Each row below holds a small network's activations on one input, seen along a few directions.
In each table, some parts of the input vary, and every possible input appears once, in random order.
A made-up example of a description, with smaller parts first: line(4) and (point or ring(9) or (values(2) and ring(8))).
Shared parts are said once, and a part with two or three values counts as separate values.
In the rows, 128 means zero.

Other details of the inputs vary at random and push rows far along two fixed directions, the same in every table; ignore that.

Table:
R1: [161 139 114 180 104 175 113 190 181 178  91]
R2: [139 122 108 169 129 192 116 182 185 172  80]
R3: [155 122 211 182 159 140 126  98 201  83 145]
R4: [ 85 126 159  89 159 108 126  90 127 109 145]
R5: [162 106 204 171 154 146 148 100 206  66 131]
R6: [165 121 200 185 171 137 130 103 214  77 156]
R7: [ 79 143 136  52 124  48 135  90  50 138 177]
R8: [130 119 195 134 146 107 141  94 125 113 157]
R9: [101 132 183 104 167 144 131 118 133  90 172]
R10: [175 161  92 165 112 211 135 156 182 153  89]
R11: [ 87 130  25  94 106 123 111 151  83 175 102]
R12: [ 85 133 160  93 153  97 151 114 124 121 162]
R13: [ 87 127 117  73 122  51 135  72  44 114 174]
R14: [154 112  54 157  94 149 131 158 135 137  86]
R15: [146 127 196 171 156 141 129 112 227 100 174]
R16: [119 135  88 138 112 160 125 187 140 177  86]
R17: [180 121  99 181 108 202 121 183 154 114  85]
R18: [138 144  76 125 103 164  87 170  96 158 111]
R19: [133 133 187 131 147 128 128 107 112  81 173]
R20: [ 78 137 135  47 129  59 111  66  51 126 160]
R21: [ 94 122 130  61 118  50 169  87  39 103 156]
R22: [155 128 200 164 171 140 118 106 227  93 163]
R23: [145 121  78 137  85 135 144 170  96 152  78]
R24: [112 128 179  98 140 101 128  96 115 135 162]
R25: [120 138  49 120  88 102 120 154  54 174  98]
R26: [ 97 130  28  86 120 122 100 145  82 168  92]
R27: [132 111 142 103 144  91 147  85 116  79 145]
R28: [150 134  93 167  94 146 123 174 118 169  88]
R29: [148 110  76 135  94 144 133 154  96 156  74]
Description of these inputs: point or (line(4) and (point or ring(6))).
- Which other rows does R27 become when the line(4) part takes its other values? List them by row number. => R6, R22, R26
- Which other rows does R4 become when the line(4) part takes its other values? List them by row number. => R3, R5, R20

Table:
R30: [102 115  37 113 124 135 106 141 128 154 104]
R31: [150 127 137 170 140 173 139 145 216 152 107]
R32: [123 128  46 117 108 112 123 139  97 143  77]
R33: [140 125 154 136 140  96 136  70 118  76 150]
R34: [134 123 135 114  92  89 141 102  65 120 139]
R35: [112 148  93 124 100 121  99 179  76 201 117]
R36: [103 127 149 105 167 104  91  91 150 106 176]
R37: [152 146 144 194 156 176  88 146 228 136 116]
R38: [ 91 132 151 108 161 105 144  85 149 109 153]
R39: [120 119 182 112 125  92 164 111 128 105 147]
R40: [144 123 190 147 123  92 159 112  93 103 164]
R41: [103 127  78 104 120 174 122 162  96 155  89]
R42: [182 118 149 186 135 166 145 151 221 124  93]
R43: [ 91 129 143  96 118 106 151 119 112 149 143]
R44: [128 105  39 119 115 120 111 146 119 129  89]
R45: [189 101 120 209 135 171 108 132 212  85 116]
R46: [115 122 179 115 132  79 173 128  98 116 153]
R47: [108 141  83  96 117 164  79 161  73 167  98]
R48: [128 172 150  92 139 141 156 116 123  83 201]
R49: [135 115 169 105 135 127 138  92  73  73 148]
R50: [155 120 168 126 130  98 146  73 115  96 152]
R51: [111 144 169  91 150  97 111  88 123 140 165]
R52: [101 134  80 122  99 124 142 177  83 193 106]
R53: [167 113 159 178 145 203 139 171 197  96  89]
R54: [118 145  96 121  94 134  91 162 107 191 110]
- Describe the family of inputs behind these rows. => point or (line(4) and (point or line(5)))
- A walk changes only the line(5) part. It starts at R52 and steps to R43. List the rest of the walk in order. => R31, R38, R30
- A walk changes only the line(4) part. It starts at R47 and steps to R41. List the rest of the walk in order. => R53, R49
